These are the activations of a small neural network, seen along a few directions. Each row is one input.
In each table, some parts of the input vary, and every possible input appears once, in random order.
Descriptions start from the smaller parts, as in this example, which fits no table here: one of 6 places along a line, together with either a single point or one of 9 places along a line or (one of 3 separate values, together with one of 8 places around a ring).
Shared parts are said once, and a part with two or three values counts as separate values.

Table:
x1: [-6.18  1.17 -0.69  1.02  2.79 -1.88  0.98 -4.45  4.36 -1.06  5.44  1.25
 -1.29  0.48  0.87 -3.84 -3.47]
x2: [-0.87 -2.63  0.04 -0.96 -1.27 -0.22 -2.35  3.07 -2.44  1.81 -2.34  0.05
  3.80  1.83  0.37  2.73  0.49]
x3: [ 6.59  1.04  0.61 -0.64 -1.33  1.62  0.55  2.36 -2.57 -1.22 -3.00 -0.72
 -1.95 -2.13 -1.73  1.79  3.86]
x4: [-0.06 -1.88  0.49 -0.37 -1.27  0.87 -1.30  1.77 -1.57  2.38 -2.76 -0.90
  2.89  1.55  1.24  2.05 -0.70]
x5: [ 0.01 -1.82  0.43  0.37 -1.42  0.03  2.49 -3.22  0.64  2.28 -2.47 -1.43
  3.32  1.38  2.30 -0.16 -1.61]
x6: [ 5.77  0.29  0.16 -1.20 -1.33  0.55 -0.51  3.70 -3.46 -1.72 -2.61  0.24
 -0.99 -1.83 -2.55  2.49  5.01]
x7: [-5.94  1.43 -0.73  1.02  2.66 -1.06 -0.82 -2.03  3.46 -0.60  5.25  1.15
 -1.99  0.48  0.53 -3.02 -3.64]
x8: [ 0.25 -1.56  0.41  0.31 -1.53  0.88  0.66 -0.80 -0.28  2.71 -2.64 -1.54
  2.55  1.38  1.93  0.67 -1.77]
x9: [-6.22  1.11 -0.66  0.39  2.91 -1.07 -2.77  0.55  2.18 -0.90  5.12  1.79
 -1.61  0.64 -0.15 -1.64 -2.57]
x10: [ 6.92  1.37  0.52  0.05 -1.59  1.63  2.52 -0.22 -1.27 -0.92 -2.84 -1.36
 -2.37 -2.34 -1.07  0.37  2.81]
x11: [-7.00  0.33 -1.10 -0.18  2.89 -2.15 -3.82  1.88  1.27 -1.41  5.49  2.73
 -0.67  0.92 -1.00 -0.94 -1.38]
x12: [ 6.73  1.14  0.52  0.17 -1.51  0.80  4.36 -2.61 -0.34 -1.35 -2.65 -1.28
 -1.70 -2.37 -0.74 -0.50  2.97]
Q: What is each input in this table made of?
A: one of 3 separate values, together with one of 4 places along a line
Q: Changing only the choice among 3 separate values turns x4 into x9. The same change can be made to x8. Which row results?
A: x7
Q: Change only the choice among 3 separate values in x5. List by row number the other rows that result.
A: x1, x12

Table:
x13: [ 0.43 -1.42  0.09 -0.63 -0.42 -0.94 -0.58  1.59 -1.62 -0.33 -1.18  0.71
  2.17  0.17 -0.63  1.61  2.40]
x14: [ 4.23  1.88  1.13 -0.39  0.32  1.64  1.34  0.02 -0.43 -1.69 -1.26 -0.55
 -2.65 -1.86 -0.68  0.42  2.15]
x15: [ 0.78 -1.29 -0.48 -1.32 -1.19 -0.31 -2.14  3.30 -2.57  0.12 -1.09  0.40
  0.81  0.49 -1.35  1.98  1.71]
x16: [ 0.92 -1.17  0.28  0.41 -1.05 -0.55  3.01 -3.33  0.62  1.00 -1.93 -0.85
  2.62  0.53  1.37 -0.41 -0.26]
x17: [ 2.24 -0.70  1.35 -0.26 -1.04  1.69  1.75 -1.67 -0.17  1.71 -3.48 -1.87
  1.58  0.50  2.02  0.88 -0.73]
x18: [ 3.25  1.39 -0.49 -0.50 -0.51 -0.01  0.96 -0.04 -0.53 -1.98  0.37  0.08
 -3.03 -1.72 -1.98 -0.61  2.03]
x19: [ 1.83 -0.72  1.18 -1.15 -0.34  1.37 -1.89  3.27 -2.42  0.32 -2.78 -0.31
  1.31  0.29 -0.08  2.99  1.80]
x20: [ 1.92 -0.78  0.07  0.99 -1.94  1.05  1.45 -0.94 -0.19  2.48 -2.57 -1.74
  1.29  0.36  1.40 -0.01 -1.33]
x21: [ 3.96  1.82 -0.21  0.85 -0.56  0.93  0.92  0.75 -0.42 -0.96 -0.38 -0.46
 -2.95 -2.06 -1.30 -0.46  1.50]
x22: [ 1.22 -1.21 -0.23 -0.23 -1.87  0.18  1.62 -1.70 -0.38  1.51 -1.77 -1.17
  1.23  0.76  0.76 -0.10 -0.79]
x23: [-6.82  2.17 -0.84  0.89  3.91 -1.67 -1.37 -1.88  3.89 -1.92  7.16  2.10
 -3.25 -0.19 -0.35 -3.51 -2.99]
x24: [ 1.52 -0.82 -0.23  0.05 -1.24  0.66 -2.26  4.05 -2.41  1.11 -1.85 -0.17
  0.93  0.10 -0.66  2.15  1.17]
x25: [-8.93 -0.37 -0.56  1.28  2.39 -1.45 -0.70 -3.46  4.31  1.18  4.76  0.68
  0.92  2.42  2.35 -3.06 -5.75]
x26: [-9.44 -0.11 -1.03 -0.11  3.26 -2.03 -4.57  1.69  1.87 -0.14  5.71  2.66
  0.64  2.22  0.35 -0.96 -3.58]
x27: [ 2.89  1.33 -0.03  0.13  0.28 -0.57  2.46 -1.66  0.44 -2.41  0.29  0.47
 -1.62 -2.01 -1.23 -0.92  2.68]
Q: What is each input in this table made of?
A: one of 3 separate values, together with either a single point or one of 4 places along a line
Q: Changing only the choice among 3 separate values turns x21 into x20. The same change can be made to x23. Which row results?
A: x25
Q: Change only the choice among 3 separate values in x22. List by row number the other rows that result.
A: x15, x18
Q: List by row number the other rows that have the choice among 3 separate values in common with x19.
A: x13, x15, x24, x26
